A small network was trained on made-up records. Each row is its average activation on records with the value named, seen along a few directions.
Related values have similar rows: they may be neighbours, one step apart, or belong to one group.
(in the rows, 500 means zero)
Random noise pushes rows far along 13 fixed directions. That doesn't count. These rows show it; they differ only by the noise:
[288 588 667 348 513 290 663 361 382 508 499 584 294 666 515 837 253 426
 316 563 505 439 673 512 437 739 248 737 551]
[482 387 493 845 622 512 571 461 209 519 534 571 603 395 428 357 651 480
 295 428 590 537 642 338 359 609 628 341 477]
[535 487 441 507 577 202 751 473 527 516 469 554 471 540 591 654 585 349
 261 610 559 410 561 478 492 563 512 506 518]
[541 471 607 570 515 590 461 486 408 449 504 607 479 382 550 419 515 459
 522 516 411 688 580 321 489 563 394 338 619]
[595 350 409 582 450 438 397 575 592 565 522 553 680 428 480 509 506 565
 422 527 488 500 563 568 425 345 408 418 460]
[492 386 466 501 639 480 431 417 489 603 475 466 484 619 321 571 369 548
 408 479 500 456 424 571 396 557 415 514 506]
[366 317 560 689 608 614 359 632 343 612 311 558 654 668 331 504 324 549
 716 527 327 609 657 535 240 674 223 250 547]
[506 362 508 482 381 586 316 563 450 522 560 347 614 441 539 570 512 562
 579 469 545 464 560 548 457 534 592 530 501]
[668 379 228 424 482 258 499 528 563 711 517 172 432 390 379 696 519 368
 462 526 500 549 498 598 524 346 463 412 415]
[452 466 432 168 328 394 379 442 585 512 567 299 460 347 617 698 478 490
 552 683 591 449 589 556 755 406 354 602 488]
[408 683 460 494 617 271 555 302 535 528 360 736 360 493 328 381 336 404
 275 549 434 570 620 486 553 391 206 393 369]
[342 619 347 543 344 573 443 508 546 504 614 438 690 470 444 420 527 680
 592 468 618 537 534 539 531 483 561 625 358]
[357 507 320 534 633 510 536 565 433 622 537 360 553 598 371 567 556 583
 704 665 422 797 475 320 549 643 349 332 500]
[469 353 375 690 534 508 440 562 448 592 574 466 735 559 392 507 560 653
 407 466 593 430 514 557 350 511 604 512 406]
[412 446 403 402 433 420 529 412 726 393 363 424 701 414 666 397 619 475
 660 604 663 478 458 465 652 690 661 454 581]


Field Loso:
u11: [448 625 525 408 478 461 522 522 514 518 698 628 443 652 394 651 438 656
 348 625 457 383 460 555 610 237 335 608 318]
u12: [756 447 438 663 568 573 344 639 539 487 389 567 603 386 524 216 702 411
 549 502 345 611 481 417 505 315 643 102 477]
u8: [459 373 471 526 635 519 499 420 567 474 439 447 534 508 532 418 550 579
 661 536 571 438 306 495 539 676 565 455 672]
u5: [347 433 690 378 420 613 414 394 463 396 508 647 474 464 589 563 305 687
 483 568 577 444 494 497 511 562 288 689 580]
u2: [556 436 533 390 547 472 511 527 431 585 547 407 338 509 509 661 486 501
 461 454 377 539 486 443 499 454 489 552 534]
u1: [564 495 521 565 409 633 595 512 347 509 617 408 408 424 413 446 501 407
 527 385 577 424 481 551 450 369 437 571 494]
u7: [660 322 591 483 524 620 274 529 529 496 590 458 546 453 447 464 481 589
 480 414 469 510 357 444 481 445 626 412 524]
u13: [340 540 538 563 534 581 536 520 285 461 574 581 533 536 524 484 572 628
 488 534 495 607 637 400 610 474 411 532 455]
u4: [576 439 449 381 627 504 575 576 644 538 516 345 375 644 520 725 585 433
 533 508 426 473 272 551 501 522 608 606 600]
u3: [589 594 596 285 464 383 603 595 518 551 411 302 288 534 589 677 429 264
 569 486 434 353 501 601 584 475 522 532 442]
u9: [625 409 457 609 275 563 362 745 400 515 632 447 632 247 628 495 631 556
 650 526 456 669 679 473 474 272 489 356 453]
u6: [327 407 589 727 711 640 512 394 231 505 479 495 567 553 409 368 537 622
 484 494 680 450 483 394 452 693 661 527 556]
u10: [337 181 598 434 661 441 266 417 346 528 494 513 564 532 494 607 524 644
 298 615 560 417 638 412 546 576 526 486 448]
Loso is arranged as a tree with 4 forks.
Q: Which values are neighbours of u11? Give them in the order they are listed.
A: u7
Q: Which values are neighbours of u5? Give them in the order they are listed.
A: u9
Q: Which values are neighbours of u4? Give them in the order they are listed.
A: u10

Field Pud:
f5: [658 358 398 576 479 303 625 522 597 598 510 478 545 535 435 654 406 467
 444 492 498 547 445 579 326 515 366 467 584]
f11: [480 552 670 363 473 578 230 513 401 458 585 453 427 510 554 534 487 550
 467 474 441 567 559 393 577 499 667 549 422]
f8: [477 636 638 299 606 297 400 491 533 465 307 602 325 668 617 593 416 394
 335 559 377 347 560 575 547 520 584 524 390]
f2: [443 133 357 510 454 457 469 350 449 539 531 289 671 218 520 539 613 535
 513 547 739 463 614 504 604 580 449 461 621]
f4: [656 510 424 387 670 747 494 427 583 504 537 392 333 516 356 340 528 496
 568 450 503 502 115 504 631 369 493 492 533]
f7: [611 536 516 711 634 651 536 591 313 522 383 640 456 538 427 305 561 365
 449 454 402 393 568 580 382 340 438 344 500]
f10: [655 667 467 813 528 698 537 585 239 554 507 568 357 372 265 213 550 410
 495 312 380 571 565 536 424 166 496 291 337]
f9: [427 686 621 523 511 581 338 714 668 385 582 820 673 747 612 458 539 698
 559 625 289 598 458 393 493 474 498 457 442]
f12: [591 391 567 476 636 485 479 403 589 438 463 640 427 535 544 474 510 507
 334 502 513 433 353 476 449 528 598 542 611]
f1: [696 515 452 553 554 379 658 537 539 549 377 434 395 549 474 538 537 259
 461 419 384 526 452 482 371 606 659 340 547]
f3: [369 392 620 432 527 565 606 523 501 415 500 637 617 597 667 587 516 600
 534 718 599 336 512 491 588 564 319 618 648]
f13: [585 563 568 389 428 335 494 465 575 511 462 408 327 350 546 507 432 345
 558 390 360 713 514 362 539 512 537 400 512]
f6: [481 535 412 604 655 567 637 510 448 566 459 547 531 640 394 459 523 499
 514 611 529 394 437 563 456 521 369 449 528]
Pud is arranged as a tree with 4 forks.
Q: Which values are neighbours of f2? Give them in the order they are listed.
A: f7
Q: Which values are neighbours of f3? Give them in the order they are listed.
A: f11, f4, f10, f13
Q: Which values are neighbours of f5? Give them in the order they are listed.
A: f6
